A small network was shown many inputs. Here are its activations along a few directions, one row for each input.
Each table varies a few parts of the input and shows all the possible inputs, shuffled.
A made-up example of a description, with smaller parts first: line(6) and (point or ring(11) or (values(3) and ring(8))).
Shared parts are said once, and a part with two or three values counts as separate values.
(in the rows, 128 means zero)

Other details of the inputs shift rows strongly along two fixed directions, in all tables alike. That doesn't count.
To show where, the next rows are all for the same input, with only those details redrawn:
[128 114  99 162 122  83 164  96 141 159 117 162 153 103 153]
[135 108 123 118 120 147 125 106 128 143 133 138 136 139 132]
[128 126 130 140 145 130 138 149 155 199  90 127 124 116 153]
[128 117 105 157 127  92 158 106 143 166 112 155 148 106 153]
[142  97 129  92 108 179 105  89 110 111 160 134 136 163 114]
[128 128 134 138 147 134 135 154 157 204  87 123 121 118 154]
[134  96  89 143  97  95 153  48 112  98 163 176 168 124 131]
[141  98 129  93 110 178 104  91 111 114 157 133 135 162 116]

Table:
R1: [136 109  90 131 110  86 143  86 103  77 160 169 179 122 131]
R2: [126 135 146 162 148 135 138 191 147 168  81 116 105 134 132]
R3: [144 115 145 134 135 137 112 118 121 123 117 120 145 136 120]
R4: [126 160 135 129 138 109 133 180 146 168  89  91  87 100 132]
R5: [140 115 100 158  86  73 141  57  97  74 154 148 138 113 103]
R6: [135 102 107 141 113  98 153  82 102  77 150 169 168 126 134]
R7: [ 98 159 124 158 146  76 157 114 147 129 127 151 144  92 150]
R8: [128 100  79 130  94  96 169  56 115  85 175 173 162 118 142]
R9: [125 133 102 172 129  82 149 153 139 137 113 147 141 117 130]
R10: [116 165 140 117 148 117 137 168 155 182 104  98 102  99 153]
R11: [139 120 153  93 127 162 104 115  94  75 156 118 125 153 110]
R12: [114 157 170  62 149 206  67 158 129 119 148  89 107 163 114]
R13: [127 129 123  68 106 158 105 105 109  91 182 115 127 143 115]
R14: [138 133 156  87 127 157  99 118  96  76 157 112 126 149 105]
R15: [111 127 110 169 141  86 144 107 149 150 111 170 168 109 151]
R16: [131 135 116 135 136 119 144 186 153 184  86 112 102 107 141]
R17: [136 120 151  47 130 227  85 166 131 147 147  91 100 168 123]
R18: [142 116 114  83  99 161 103 128 104  92 160 110 109 148  98]
R19: [126 156 147 134 141 116 142 177 144 168  87  93  80  99 130]
R20: [101 150  98 151 141  74 149 126 153 140 129 157 162  95 157]
R21: [123 141 141 103 127 139 135 121 126 126 144 113 110 120 131]
R22: [137 132 136  77 121 152  86 126  97  80 163 112 141 151 107]
R23: [130 121 141 149 126 135 131 139 119 104 127 126 113 147 109]
R24: [ 99 148 124 162 149  83 161 115 145 129 124 154 140  96 155]
R25: [142 137 177 112 130 189  61 160 113 117 125  84  94 177  79]
R26: [119 154 126 179 132  65 155 137 133 119 114 134 124 105 122]
R27: [122 116 103 136 102  91 172  57 108  76 175 160 141 109 134]
R28: [112 142 150 155 163 134 126 149 170 183  87 119 135 115 148]
R29: [151  98 135 113 101 172 108  96 107  93 142 108 110 153  89]
R30: [138 105 108 183 101  88 142  69 110  71 148 155 157 135  97]
R31: [122 155 129 150 148 114 120 201 150 170  92 107 111 123 127]
R32: [138 130 145 144 159 128 114 171 141 184  73 122 136 125 142]
R33: [135 112 129 127 113 140 146 124 116 110 128 121  99 129 117]
R34: [133 133 140 173 147 121 118 178 146 178  74 123 119 134 122]
R35: [129 128 133 139 147 133 135 154 157 204  87 124 122 117 153]
R36: [126 151 135 136 126 114 113 146 121 103 133 113 116 137 105]
R37: [146  98 116  91  97 175 115 116 104  90 154 120 109 159 105]
R38: [134 124 151 118 116 161 104 124  99  67 157 115 106 166  88]
R39: [115 130 112 154 114  84 129  54 117  80 164 167 171 118 123]
R40: [126 144 144 143 141 118 150 174 142 167  86 100  78 102 135]
R41: [140 146 171  63 142 191  67 165 107 111 137  80 109 162 107]
R42: [126 127 125 162 142  80 162 127 128 129 107 148 144 101 151]
R43: [113 113  92 138 114 101 149  69 124  81 167 179 176 126 142]
R44: [125 121 112 167 127  90 168  94 150 156 113 141 143  94 149]
R45: [138 133 171  77 129 204  75 137 121 141 138  82  95 160 109]
R46: [132 124 106 155 138  81 155 132 132 139 107 152 158 106 155]
R47: [113 132 124 106 138 149 114 135 142 128 142 140 147 137 138]
R48: [127 111 128 112 122 157 147 120 129 133 137 133 121 132 143]
R49: [141 107 126 115 107 167 102 123 102  77 158 128 127 177  95]
R50: [103 147 153 141 168 140 139 169 162 175  93 123 116 116 159]
R51: [138 137 149  60 118 196  76 171 114 120 139  72  81 157  94]
R52: [119 150 122 116 147 121 139 178 161 195 105 109 114 102 160]
R53: [138 124 128 154 137 123 132 165 146 190  73 118 105 117 132]
R54: [137 107 123 125 111 147 145 130 119 120 124 127 106 132 122]
R55: [104 129 112 163 141  95 167 112 147 134 122 167 156 106 161]
R56: [130 105 139  89 113 179 129  99 109  95 166 124 113 150 122]
R57: [141 133 148 130 133 121 100 121 111 117 123 119 138 131 116]
R58: [123 134  94 154 100  69 136  95 106  63 166 151 154 124 103]
R59: [129 152 134 124 159 116 118 191 144 175  91 109 131 112 147]
R60: [105 153 126 106 139 128 110 131 137 118 147 129 144 125 133]
Q: The inputs of R20 and R18 match in every part but one. If R28 is changed in the same way as R20 into R18, which row does it become?
A: R29
Q: The inputs of R60 and R22 match in every part but one. If R15 is changed in the same way as R60 into R22, which row does it become?
A: R32
Q: What is each input in this table made of?
A: ring(5) and (values(3) or ring(9))
Q: Change only the ring(9) part in R49. List by row number the other rows that result.
A: R2, R9, R23, R26, R31, R36, R38, R58
Q: Which other rows agree with R44 in the ring(5) part? List them by row number.
A: R8, R10, R13, R17, R21, R27, R35, R45, R48, R52, R56
Q: Start at R59 and move only the ring(9) part, one step at a time. The first step leads to R22. Which rows follow, in order?
A: R41, R14, R11, R42, R6, R46, R1

Table:
R61: [119 139 109 165 127  62 163  95 132 111 126 154 151  88 136]
R62: [115 142 116 172 128  65 162 102 137 117 130 152 143  95 140]
R63: [122 133 114 178 122  71 167 101 133 118 124 152 139 103 138]
R64: [136 119 136 126 115 143 125  99 111  94 153 125 123 147 111]
R65: [119 143 104 161 120  49 158 102 122 117 136 157 157  96 139]
R66: [137 136 158  83 134 179  82 167 117 126 132  97 108 164 109]
R67: [130 120  93 164 104  68 170  89 132 124 127 147 141  96 135]
R68: [127  92 100 111 111 136 164  79 126 120 159 165 149 125 152]
R69: [144 117 160  94 128 187  95 157 113 134 125  99  97 164 104]
R70: [131 100 117 109 125 156 107  88 124 114 155 157 170 155 127]
R71: [134 124 120 112 119 127 112 111 104  80 152 132 140 146 113]
R72: [140  98 152  99 136 210  96 134 136 166 115 122 129 171 127]
R73: [121 138 100 164 127  60 159 112 130 104 126 157 159  98 135]
R74: [123 134 133 114 117 134 114 103 111  74 169 132 139 143 110]
R75: [135 117 127 126 114 142 120 113 108  86 157 131 132 152 108]
R76: [131 127 128 118 121 136 115 115 111  83 161 129 136 150 110]
R77: [120 132 109 165 125  60 160  94 129 113 131 152 151  87 142]
R78: [120 171 170 141 177 123 126 223 173 239  47  87  88  97 156]
R79: [127 122  99 171 119  66 160 109 124 109 128 156 155  99 139]
R80: [140 121 141  91 122 186  95 163 127 137 125  90 102 156 110]
R81: [135 135 165  85 140 185  84 151 119 128 126  90 101 153 112]
R82: [140 116 127 116 110 135 116 117 102  95 150 133 133 148 109]
R83: [126 132 137 157 139 119 143 154 141 149 103 124 113 122 131]
R84: [133 134 156  89 141 179  85 168 122 122 129  95 112 154 115]
R85: [118 142 101 164 126  50 159 103 124 113 130 153 158  94 142]
R86: [129 101 126 112 124 160 109  71 126 123 152 150 161 145 133]
R87: [135 130 152  80 126 187  90 149 130 137 131  86  97 147 110]
R88: [131 137 147  76 126 184  86 155 126 131 139  86 105 152 110]
R89: [119 123 122 118 142 137 163 131 159 189 109 136 126 107 178]
R90: [118 139 112 170 128  64 163  95 132 116 134 151 145  97 138]
R91: [138 134 147  85 129 182  84 166 122 130 134  94 103 160 106]
R92: [125 107 121 107 126 156 106  79 123 118 160 151 170 149 131]
R93: [139 127 144 109 134 163 101 159 118 127 118 104 112 151 117]
R94: [141 115 120 112 106 150 111 120 107  99 151 124 124 149 104]
R95: [126 139 115 133 131 107 133 154 145 151 111 117 124 115 134]
R96: [109 154 146 176 170 109 154 215 176 221  44 109  89  99 155]
R97: [114 135 131 114 120 137 115 113 113  83 160 132 131 142 112]
R98: [138 104 127 123 114 141 124 108 105  91 147 129 129 140 111]
R99: [126 142 148 115 140 153 104 160 132 119 129 111 117 147 119]
R100: [124 108  95 175 130  84 161  97 149 162 110 180 179 108 159]
R101: [124 119 131 124 112 146 124 101 111  86 150 133 119 147 110]
R102: [113 131 102 175 123  75 161 121 132 114 121 158 140 107 136]
R103: [115 119 112  76 121 157 130  88 124 113 176 148 150 134 150]
R104: [117 151 136 139 148 103 130 156 141 150 109 116 130 105 143]
R105: [129 128 108 171 116  60 168  98 124 128 119 154 144  98 139]
R106: [141 113 129 116 110 138 120  92 101  85 149 128 129 145 111]
R107: [126 144 130 142 138 105 132 145 141 161 102 123 114 104 136]
R108: [128 147 148 148 164 133 139 226 180 244  42  81  80 103 150]
R109: [109 139 102 167 128  69 157 120 134 108 127 158 145 106 137]
R110: [134 114  95 165 107  78 163 101 123 121 130 152 136 107 124]
R111: [138 109 127 124 114 142 127 107 107  87 144 132 130 142 104]
R112: [135 121 122 109 105 136 115  92 108  91 163 129 127 136 106]
R113: [127 125 109 171 120  67 165  97 127 119 122 150 145  94 142]
R114: [143 124 148  95 128 187  86 165 117 133 123  99  99 160 107]
R115: [142 106 125 120 113 141 122 106 102  90 145 129 127 148 107]
R116: [131 129 123 107 112 133 107 107 105  92 159 129 132 140 110]
R117: [129 112 142  63 135 215 110 151 137 156 139 116 117 156 146]
R118: [143 112 123 118 104 139 118  94 104  94 148 131 122 142 108]
R119: [100 172 152 168 177 101 148 207 179 220  51 107  94  86 161]
R120: [119 141  91 163 114  53 160  99 126 118 139 154 153  92 136]
R121: [129 130 134 159 140 115 147 150 139 154 105 122 114 122 131]
R122: [139 105 159  93 136 215  89 125 136 164 119 113 127 169 132]
R123: [124 135 132 117 121 130 117 105 111  85 166 128 138 141 112]
R124: [123 165 167 153 178 132 135 223 177 231  36  84  87  99 155]
R125: [136 119 126 119 116 142 118 118 109  85 145 131 136 143 108]
R126: [120 110 118  78 120 166 132  81 126 116 170 145 140 131 150]
R127: [146 115 152  97 127 191  92 158 116 137 121  98  91 160 103]
R128: [112 135 115 113 151 128 153 150 162 184 114 142 138 105 177]
R129: [144 125 154  91 121 192  94 149 120 137 127  90  91 158 106]
R130: [137 124 115 114 114 129 110 115 109  92 150 135 132 142 110]
R131: [121 133 106 179 123  70 162 119 134 115 123 156 146 105 138]
R132: [108 185 153 163 186  91 145 227 183 233  40  96 108  77 166]
Q: What is each input in this table made of?
A: ring(6) and (values(2) or line(10))
Q: The inputs of R73 and R61 match in every part but the ring(6) part. If R128 is changed in the same way as R73 into R61, which row does it become?
A: R126
Q: The inputs of R78 and R82 match in every part but the ring(6) part. If R119 is changed in the same way as R78 into R82, which row does it become?
A: R102
Q: Change only the values(2) part in R103. List by row number the other rows that result.
A: R92
Q: Change only the ring(6) part in R116. List by row number the other rows that result.
A: R107, R114, R118, R127, R130
Q: Start at R96 and move only the line(10) part, one step at a time. The first step leads to R83. Which rows follow, in order?
A: R121, R111, R98, R115, R69, R127, R110, R108
Q: Which other rows agree with R105 in the ring(6) part? List them by row number.
A: R63, R64, R67, R89, R101, R106, R113, R118, R122, R124, R129

Table:
R133: [108 151 106 170 145  54 174 133 153 156 104 150 141  78 162]
R134: [123 126 100 106 110 111 130  87 114  84 172 147 157 124 129]
R135: [130 105 107 136 105 116 146  68 113  87 162 160 153 132 127]
R136: [130 140 143 163 155 114 147 181 162 212  61 111 106 104 152]
R137: [132 132 166 128 158 174  83 176 138 156  96 107 125 161 119]
R138: [116 130 102 174 139  66 177 117 153 171 105 161 153  88 167]
R139: [139 126 135 109 113 146 109 133 107  96 145 110 110 146 106]
R140: [127 146 156 117 146 151  83 150 120 105 133 113 135 155 106]
R141: [112 145 107 165 131  63 169 112 141 126 127 150 143  89 149]
R142: [140 122 154 114 139 178 104 171 135 166  99  96  95 144 117]
R143: [122 139 141  85 136 163 106 140 126 126 145 114 123 139 129]
R144: [130 136 156 129 152 161 116 179 155 195  80  98  96 131 136]
R145: [140 123 149 119 135 170 109 172 133 162  97  97  95 146 120]
R146: [128 104 108 126 110 125 139  75 114  92 159 160 153 133 128]
R147: [134 120 111 133 101 101 135  89 101  73 160 141 135 126 107]
R148: [121 134 133  97 125 149 114 121 119 107 157 124 129 137 126]
R149: [118 154 110 193 144  36 182 148 155 172  81 136 129  70 156]
R150: [126 131 140 106 124 151 113 123 117 100 146 115 120 139 115]
R151: [132 108 107 103 113 142 123  91 119 109 159 148 153 138 131]
R152: [136 125 117 129 106 115 130 119 108  86 147 129 123 134 105]
R153: [127 124 115 129 104 104 134  82 106  76 162 143 138 126 115]
R154: [139 115 122 141 119 130 133 142 126 137 114 125 117 133 118]
R155: [133 117 150 107 133 181 107 136 127 138 124 111 112 152 120]
R156: [130 117 135  95 130 173 110 127 128 140 137 126 130 146 132]
Q: What is each input in this table made of?
A: values(2) and (point or line(11))
Q: Which other rows agree with R141 in the values(2) part? List them by row number.
A: R133, R134, R139, R140, R143, R147, R148, R149, R150, R152, R153
Q: Change only the values(2) part in R141. List by row number the other rows that result.
A: R135
